A small network was shown many inputs. Here are its activations along a few directions, one row for each input.
Each table varies a few parts of the input and shows all the possible inputs, shuffled.
A made-up example of a description, with smaller parts first: one of 6 places along a line, together with either a single point or one of 11 places around a ring or (one of 2 separate values, together with one of 8 places around a ring).
Shared parts are said once, and a part with two or three values counts as separate values.

Other details of the inputs shift rows strongly along two fixed directions, in all tables alike. That doesn't count.
These rows show it; all are for the same input, with only those details redrawn:
[ 21  -7  12  -7  -7 -27 -27   2  14 -13   5 -13  16  27   3]
[ -9   1  13   6   6  20   3   9 -23  17 -24  10 -26  -4  -2]
[-47 -17  -9  -5 -18 -11  43  -6   9  14   6  13  23  -5  -8]
[-13 -10   2  -5 -12 -18   8   3  12   0   5   0  18  10  -3]
[ 20  -6  14 -10  -3 -29 -27   3  13 -12   7 -14  16  26   4]
[ -8   1  14   7   4  20   3  12 -21  17 -23  14 -26  -6  -2]
[-45 -17 -10  -2 -21 -10  44  -7  10  11   4  12  21  -1  -8]
[ 19  -6  13  -8  -5 -27 -28   1  14 -14   4 -14  18  25   7]

Table:
R1: [-46 -17 -10  -3 -20 -10  44  -6  10  12   5  13  22  -2  -8]
R2: [ 13  16 -29  46  34  37   7   2 -24  18  17  13 -15 -12  31]
R3: [ 28  -1 -29  29  39 -18 -30   4  11 -22  29   4  34  26  30]
R4: [ 36  10  19  -4  11  13 -32  18 -29  -9 -29   1 -18   0   6]
R5: [ 13   8   2  -6   1  40  14   2 -22   6  -8   2 -25 -26  -7]
R6: [-30  -5 -15 -12 -33   6  51 -10  -2   6  22   1  25 -14  -8]
R7: [ 43   5  11  -5  19  18 -27  12 -17 -14 -31   0 -22  -3  -4]
R8: [ -1   6  -7  -1  18  27   1   4  -7   6 -30  15 -26 -18 -16]
R9: [ 18   4  12  -6  -8 -26 -29  -9  19 -17  27 -29   1   8  10]
R10: [-11  10  -1   9  18  15  -5  -5 -12   9 -28  11 -31 -17 -15]
R11: [  0   5 -16 -16  -9   0  10 -13  24  -7  19 -10  13  -9 -11]
R12: [ 23  16   0  -9  -7 -23 -33 -13  25 -19  23 -24   7   3  -1]
R13: [ -8   1   6  -8 -21  -7  12  -6   9   3  26 -14  14   4   3]
R14: [-15   3   9  12  13  10   1   3 -15   8 -24   9 -38 -12  -2]
- What do these inputs look like to the network? => one of 2 separate values, together with either a single point or one of 6 places around a ring
- The inputs of R11 and R8 match in every part but the choice among 2 separate values. If R6 is changed in the same way as R11 into R8, which row does it become? => R4

Table:
R15: [  8   9  13  13   5   2 -21   5 -21   0 -15   3 -17   2  12]
R16: [ -7  13   5   4  14  40   3   1 -12  15 -29   9 -45 -22 -10]
R17: [ 41   0  13  -7  15 -11 -40  12  -4 -13 -10  -3   5  17   4]
R18: [ -1 -18  -2  -1 -10 -25   7   3   4 -14  19  -7  27  17   8]
R19: [  3  -3  -6 -12 -21 -19   3  -8   6 -16  20 -10  27   6  -2]
R20: [-19  -8 -17  -5  -8   1  29  -8   0  -9   0   4   4 -15 -16]
R21: [-19  -4 -12  -7 -12   0  29  -2  -5  -3   7   6   7 -15 -16]
R22: [-11 -10  -7   1   1 -32  -4  -9  26 -11   8  -6  18  12  -4]
R23: [ 27   3  15  -5   3  22  -8   7 -19   0  -7  -7 -15  -3   6]
R24: [ -9  19  11   9  10  30   3   2 -23  18 -21   8 -45 -25  -8]
R25: [ 36  16  17  -3  -3 -11 -42  -1  -5 -17   2 -19  -8   6  11]
R26: [-34  -4  -6   7  -2 -11  21  -3   5  12   2  10   4  -4  -8]
R27: [-19   1  -9 -11 -18  11  26  -7   7  15   4   6  12  -7  -7]
R28: [-18  -6 -16 -11  -6   8  27  -7  16   5  -3   5   6 -12 -16]
R29: [-24 -13 -15  -2   1   2  24  -1  14   8 -10  15  10  -1 -10]
R30: [-18  -9  -6  -3 -17   5  35  -2  -9  -1  14  -2   6 -10  -3]
R31: [-30  -7  -9   8  -4 -14  23   0  -2   4   1  12   5  -8  -7]
R32: [ 14  16  12  -6   8  15 -21   5  -1   6  -9  -2 -24  -6  -4]
R33: [-28  -1 -11   0  -6  -2  24 -14  13   2   2  -1  -4 -14 -15]
R34: [ 33  22 -28  29  33  30 -15  -3  -9  -1  22   1 -11 -11  21]
R35: [  9 -11 -12 -18  -7 -16   5 -10  21 -18   9  -8  26   3 -13]
R36: [ -2  -8  -5  -9 -12 -18  -2  -2  20   2  10   1  33  20   4]
R37: [ -2   0  -5  -9 -13 -30   1  -7  16 -15  20 -12  17  -3  -7]
R38: [ 28   3  24   7  10 -14 -41   7  -1  -7   3 -18  -9  21  20]
R39: [ 36   9  23  -8   3   0 -39   5   8  -7   8 -23 -11  14  14]
R40: [-22 -14  -4   0  -8   5  30   5   4  17   3   9  12   4   4]
R41: [-32  -5  -8   1  -2  -3  20   1  11  16   1  14   7  -1  -9]
R42: [ 47  14 -24  30  41   3 -40   2   2 -12  26  -3   8  14  33]
R43: [  5  11   6  -1  10  40   9   8 -31  14 -27  15 -32 -24 -12]
R44: [ -5   7   6   7  17  34   3  15 -23  25 -34  23 -31 -12  -3]
R45: [ 45   6  19 -13   2   3 -35   8   5  -7   4 -20  -4  13  14]
R46: [-10  -4  -1  -4 -11 -21  -6  -5  23   2  14  -2  27  20   4]
R47: [ 26  11  20   6   7 -15 -48   2  -1  -7  -3 -12  -5  21  15]
R48: [ 36   2  11  -1  13 -16 -42  13  -9 -20  -6  -5  -1  15   6]
R49: [ -3 -10  -6  -3 -13 -25   0  -2   4 -13  13  -1  31  16   3]
R50: [ -8 -13 -10   2  -1 -35  -1  -6  19 -19   7  -5  19   8  -2]
R51: [ -6   0   0  15  20  29   6   9 -33   3 -36  19 -36 -15  -5]
R52: [  2 -11  -5  -8 -11 -20   1  -3   9  -6  10   2  37  18   2]
R53: [ 46  10  15 -14   0   1 -38   1  -6 -14  -2 -14   3  11   6]
R54: [ 38   8  21  -1   0 -10 -35   4  -5 -18   8 -25 -12   6  16]
R55: [-27   5  -5  -6 -17   9  22 -10  10  15   9   3   5  -6  -7]
R56: [-32 -10 -12   3   2  -1  20  -5  17   9  -5  12   4  -1 -10]
R57: [-29 -12  -2  12  -9  -8  29   1  -6   6   8   4   5  -3   6]
R58: [-18 -18  -4   1  -7   4  33   3  -6  10   3  10  16   2   1]
R59: [ -6  12   3  11  12  29   6   0 -25   3 -29   7 -46 -29  -8]
R60: [  1  14   6  -2   9  41   6   9 -20  21 -27  14 -36 -23  -9]
R61: [  3 -18 -12  -9   1 -23   3  -4  19 -15   2   1  31  13  -7]
R62: [ -6   5   0  -7 -19 -22  -3 -15  19  -5  22 -15  19   7  -1]
R63: [ -8  13  17  13   5  36   9   3 -27  20 -14   0 -46 -20   4]
R64: [-30 -11  -1   5  -7   3  26   1   7  17   8   7   6   5   4]
- The inputs of R58 and R23 match in every part but one. If R31 is changed in the same way as R58 into R23, which row does it become? => R37
- The inputs of R42 and R34 match in every part but one. If R46 is changed in the same way as R42 into R34, which row does it become? => R55
- What do these inputs look like to the network? => one of 2 separate values, together with either a single point or (one of 4 places along a line, together with one of 6 places around a ring)
- Change only the place on the line of 4 in R21. List by row number the other rows that result. => R19, R20, R30
- Change only the place on the ring of 6 in R58. List by row number the other rows that result. => R18, R38, R40, R57, R64
- Change only the choice among 2 separate values in R33. List by row number the other rows that result. => R22
- Start at R45 and move only the place on the line of 4, one step at a time. The first step leads to R27. Which rows follow, in order? => R60, R28
